A small network was shown many inputs. Here are its activations along a few directions, one row for each input.
In each table, some parts of the input vary, and every possible input appears once, in random order.
Descriptions start from the smaller parts, as in this example, which fits no table here: line(6) and (point or line(9) or (values(3) and ring(8))).
Shared parts are said once, and a part with two or three values counts as separate values.

Other details of the inputs vary at random and push rows far along three fixed directions, the same in every table; ignore that.

Rows:
row 1: [ 12  27  -5 -11   0 -10 -12  -3 -10  -4   4  -1]
row 2: [  4  23  -6  13 -19  -8   2 -17  -7   3  13 -14]
row 3: [-19  -1  -7  26 -17  -4  -4 -24   3  12  -1   5]
row 4: [ 25   9  19 -26   2   5   0   6 -10  -7 -27  -5]
row 5: [-17 -45  -6   6  13  16   2  16  24  -1  -1   6]
row 6: [ -3  31  -7  20 -12  15  -4  -2 -27  23 -28  -4]
row 7: [-24 -27  -1  18 -18   9   1 -10   8   8  -1   1]
row 8: [ -1  -1   9   9   2 -35   1 -30  -8  -8  14  10]
row 9: [  9  15   7   6  -9 -12   3 -35 -28  -3  -9   6]
row 10: [  2 -15  -2 -16  17  36   7  52  22   3  -9 -15]
row 11: [ 17   1  22 -28   3  -8   2  17  -9   3 -17  -8]
row 12: [  7 -12  17  -6 -12 -22   4 -38   8 -14   5  10]
row 13: [-21  21 -17  26  -5  -9   0 -12 -18  14 -10  10]
row 14: [ -2  46 -18   8 -20   9  -4  14 -14  16 -12 -12]
row 15: [  8 -29  23  -8   4 -20   1 -18   3  -8  13   0]
row 16: [ 10 -31  12  -7  10 -12   1 -24  22 -20  10  10]
row 17: [-20 -19  -7  15   4 -13   4  -8  11  -9   6  15]
row 18: [  5  27 -11   7   4  23  -2  28  -8  16  -8 -21]
row 19: [-20 -14  -3  12   0 -19   1 -10   6  -2   6  10]
row 20: [  2  -4   1 -26  -1  -1  -1   2   3 -16   6   9]
row 21: [-12 -36  -4  10  24  -9   0   2  24 -11  16  10]
row 22: [ 12  27  -5 -13  -2 -11 -10   2  -7  -3   2  -2]
row 23: [ -1  36 -15  12 -21  12   0  12 -10  13  -6 -15]
row 24: [ 30   1  20 -29  10  -7   1  -1   8 -18 -15   5]
row 25: [  5  20  12   3 -14 -45   6 -44 -25  -8   6  12]
row 26: [  5   2   7   1  -3 -19   7 -22 -18  -5  -1   5]
row 27: [ 29  23   4 -23  10 -13 -10  11   1 -11   2 -11]
row 28: [ -7  13  -7  18  -5  18  -7  -1 -17  20 -20  -3]
row 29: [ 21  10  27 -22  -3 -36   4 -24  -8 -11  -1   4]
row 30: [ 26  27  12 -20  -1 -23   3 -24 -20 -17 -14  14]
row 31: [ 28  30   5 -34   2 -13  -7  13  -4 -12  -8  -8]
row 32: [-20 -40  -1   5  22   7  -3  29  36   7   2  -1]
row 33: [ 13   2  11  -1  -4 -19  -2 -41  -3 -13   4   9]
row 34: [-24  -9  -7  26 -10 -10   5 -12 -12  14   6   3]
row 35: [-12 -19  -7  19   7  -6  -1 -16  11  -8   8  15]
row 36: [-11 -29  -3  -3  14   8   9  27  13   2  -6   1]
row 37: [ 17  29   0  -2  -7   6   4   4 -12   2  -1 -19]
row 38: [-25  -2 -18  18 -10   7  -7 -16  -5   5  15  10]
row 39: [ -6  -8 -15   0   2   7  -9  19  24  -5  10  -5]
row 40: [-19 -17 -13  18 -19  18  11   1  16   2  16  -9]
row 41: [-23 -20 -12  12  -1  15  -1  -6   6  -1  18   6]
row 42: [-16  21 -15  -1 -10  18   0  12 -16  10 -11   4]
row 43: [ -1  -8  10  -1  -6 -22   9 -19 -15   0   4   4]
row 44: [ 32  27  14 -26   7   9   8  17 -15  -4  -8 -15]
row 45: [ -4   0   8  10  -2 -34   2 -26  -7  -5  12   9]
row 46: [ -4  -3 -10 -14  23  24 -10  44  11   5  -5  -1]
row 47: [  1 -22  -5 -27  27  25  -5  48  26  -6  -1  -2]
row 48: [-19 -26  -4  23   3   2  -6 -14  20   8   9   3]
row 49: [ 19 -28  24 -14   3   8  12  -2  17 -13  12   4]
row 50: [ -6  14 -14 -13   0   3  -9  16  -1  -1  -7   5]
row 51: [ -5  14 -11  11  16   9  -1  23 -15  20 -19  -4]
row 52: [-15  -9 -20  16 -14   5  -1   1  21   2  18  -7]
row 53: [  6   3  15   6 -17   7  13 -14  -7   1   2  10]
row 54: [ 15 -22  18 -18   7   8  -1   6   8  -9 -12  -1]
row 55: [  2  21  -5   7  -2  21   4  11 -14   9  -2 -14]
row 56: [-10  24 -14   4  -3  19  -3   8 -19  13  -9   1]
row 57: [ 21 -32  18 -34  27  10   6  21  19 -21  12  -9]
row 58: [-10 -10 -12   8  31   9  -2  35  17   7 -10   1]
row 59: [  5 -12  18  -1  -2 -34   3 -34   2  -9  13   7]
row 60: [-22  12  -8  18 -17  -8   5  -4 -25  19  -9   4]
row 61: [  0  41 -18  14 -13   7  -8  10 -11  16  -5 -14]
row 62: [-21 -29  -1  20  -9  10  -1 -12   7  10   4  -1]
row 63: [-21 -12 -19  13  -1   4 -11  -8  11  -1  19   8]
row 64: [-19 -29  -9  20  -1   7  -4 -14  23  -4   4  11]
row 65: [-22 -12 -21   8 -14   0  -5   1  20  -2  16   8]
row 66: [  5   1   0 -18  -6 -14  -6 -15   2 -16  13   9]
row 67: [-17  23  -6  28  -8 -10  -7 -15 -18  23  -6   0]
row 68: [-12  15  -4   8  -2   9  -5  26 -15  28 -23  -8]
row 69: [-16 -11 -22  17  -9   1  -8  -5  21  -2  22  -2]
row 70: [ 25  27  12 -13   1 -11   5 -14 -31  -2 -20   2]
row 71: [ -5  18 -11   6   0  17   0  20 -14  16 -29   1]
row 72: [ -8   1  -2  -6  -5   7   3 -11  -9  -6   5   9]
row 73: [ -4 -17  -3  -1   2  27   9  22  16  -3   7  -9]
row 74: [-14  -6 -17   4  -3   1 -10  -5   9  -4  14   9]
row 75: [ 16   9   5   0  -6  -7   1  -9   3  -8  15 -15]
row 76: [ 13   9  15 -10  -4   1  -1  -1 -16   8 -19  -6]
row 77: [ 42 -10  33 -30  20  11  10  23  12 -11   0  -4]
row 78: [  5   2  -1 -22  14  32   4  45   4   2 -14 -10]
row 79: [  6  10 -13  -1  19  22 -10  44  14  11  -5 -20]
row 80: [  9  24   0   1 -17   3   6  -9 -12   1   3 -11]
row 81: [ 30  19  15 -32   8   5   7   9 -15 -10  -5  -7]
row 82: [ 21 -15  16 -28  25  -4   9  20   2  -9 -10  -2]
row 83: [-24 -31  -4  22   2  -6   5  -5   2   9  12   4]
row 84: [ 27 -17  32 -32  16 -19   4   6   1 -10   0  -6]
row 85: [ -5  11  -6  14   4   7  -9  10   5  21 -19  -3]
row 86: [  5  19  -6   9 -19  -2   3 -11  -3  -1  10 -11]
row 87: [ 24 -14  30  -4  -3  -9  10 -28   1 -14  19  11]
row 88: [ 12 -17  17 -13  19  10  -6  20   6   4 -12  -9]
row 89: [-23 -23 -14  24   3   1  -1  -8  17  -2   6  14]
row 90: [-24  -3 -12  16 -20  13   6 -14  -6   2  12   3]
row 91: [ -7  44 -23   7 -13   6 -13  12 -16  15 -11   0]
row 92: [ 14 -31  15 -10  15 -24   3 -33  17 -32  19  15]
Each input here is: line(4) and (point or ring(10) or (values(2) and ring(6))).
The inputs of row 15 and row 68 match in every part but the line(4) part. If row 55 is changed in the same way as row 15 into row 68, which row does it become?
> row 73
The inputs of row 76 and row 88 match in every part but the line(4) part. If row 90 is changed in the same way as row 76 into row 88, which row does it become?
> row 57
The inputs of row 92 and row 35 match in every part but the line(4) part. If row 28 is changed in the same way as row 92 into row 35, which row does it become?
> row 6
Change only the ring(6) part in row 6. List by row number the other rows that result.
> row 26, row 34, row 62, row 70, row 84
Change only the values(2) part in row 9. List by row number the other rows that result.
> row 92
Change only the ring(10) part in row 50. List by row number the other rows that result.
> row 10, row 14, row 20, row 23, row 31, row 40, row 42, row 65, row 78
Start at row 45 and move only the ring(6) part, one step at a time. The first step leads to row 59. Which rows follow, in order?
> row 85, row 16, row 35, row 58

Rows:
row 93: [ -2  30 -12   1 -14  -3  -8  -5 -12   8 -18   2]
row 94: [ 17  13   0 -34  12  -2  -6  23  -1 -10  -6   3]
row 95: [-11 -45  17  -4 -21 -29  16 -58  12 -34  54  12]
row 96: [-31 -21  -8  35  10   9  -9  -4  -6  23 -16  16]
row 97: [-28 -38  -5  24  20   4  -3   7   7  14 -12  12]
row 98: [ 25  16   9 -18   9 -24  -7  -4   5 -13   3  -3]
row 99: [ 10 -30  25 -12 -29 -31  15 -60   1 -27  25   2]
row 100: [ 26  12   6 -20  19   9   2  15  -3 -12   0  -9]
row 101: [ 22  26  13  -8   2  -8  -1  12 -13  10  -3 -17]
row 102: [-23   5 -24  23  -5  -6  -9  -8   7   7  13   0]
row 103: [-17 -42 -17   1  20  43   2  48  35   0   8   1]
row 104: [ 29   9  13 -21   8  14   3  15   1  -9 -18  -6]
row 105: [-21  22 -19  33 -21   1   1 -12 -20  26  10 -11]
row 106: [ 14  39   1  17 -15  -2   1 -19 -20  10  -9  -4]
row 107: [ 18  13   5 -23  10 -20  -6  -2  -3 -20   8  -1]
row 108: [-19 -36  -9  13 -11  20   8 -10  22 -12  19  12]
row 109: [-12 -35  -3  23  -6  12   4 -12  29  -7  15   2]
row 110: [-26   6 -10  35   8  17 -15  -4 -21  35 -29  14]
row 111: [  1 -22  30  -6   4 -51  21 -35 -10 -14  -1  19]
row 112: [ 13  22   8 -23   1  15  -1  30 -13   9 -24 -12]
row 113: [ 24   5  18 -24  12   6   1  33   4   6 -17 -23]
row 114: [  6  20   6 -12 -22 -13   8 -19 -30  -4   7   2]
row 115: [ 21  11   8 -26  22   8  -1  39  -5  -1  -4 -19]
row 116: [-15 -26 -12   9   4   6  -9  14  35   1   3  -1]
row 117: [ 27  13  11 -12  -1 -16   8 -33 -10 -17  14  -3]
row 118: [  2  33  -3   4 -19  13   1 -11 -22   5 -17   2]
row 119: [ -3 -51   6 -25  16  20   7  36  34 -11  11  -5]
row 120: [ 25  14  10 -21  15  -8  -9  20  12  -3 -11  -6]
row 121: [-31   4 -24  20 -12   0  -7 -11   0   2  16  10]
row 122: [ 26   5  27 -12 -13 -26   6 -25  -8  -6  10 -10]
row 123: [-15  16 -19  16   1  29   0  20  -4  12  -1   0]
row 124: [-10 -35  -9  21  14  19   2  12  36  -2  19  -5]
row 125: [-27  33 -26  23 -28   2  -9 -16 -19  17 -13   9]
row 126: [ 13  -6   3 -34  16   3  -5  26  16 -13  -4   4]
row 127: [-28  21 -12  37  -7 -11   0  -2 -38  31 -29  13]
What is each input in this table made of?
> line(5) or (values(3) and ring(10))
What sort of input is row 110?
> line(5)
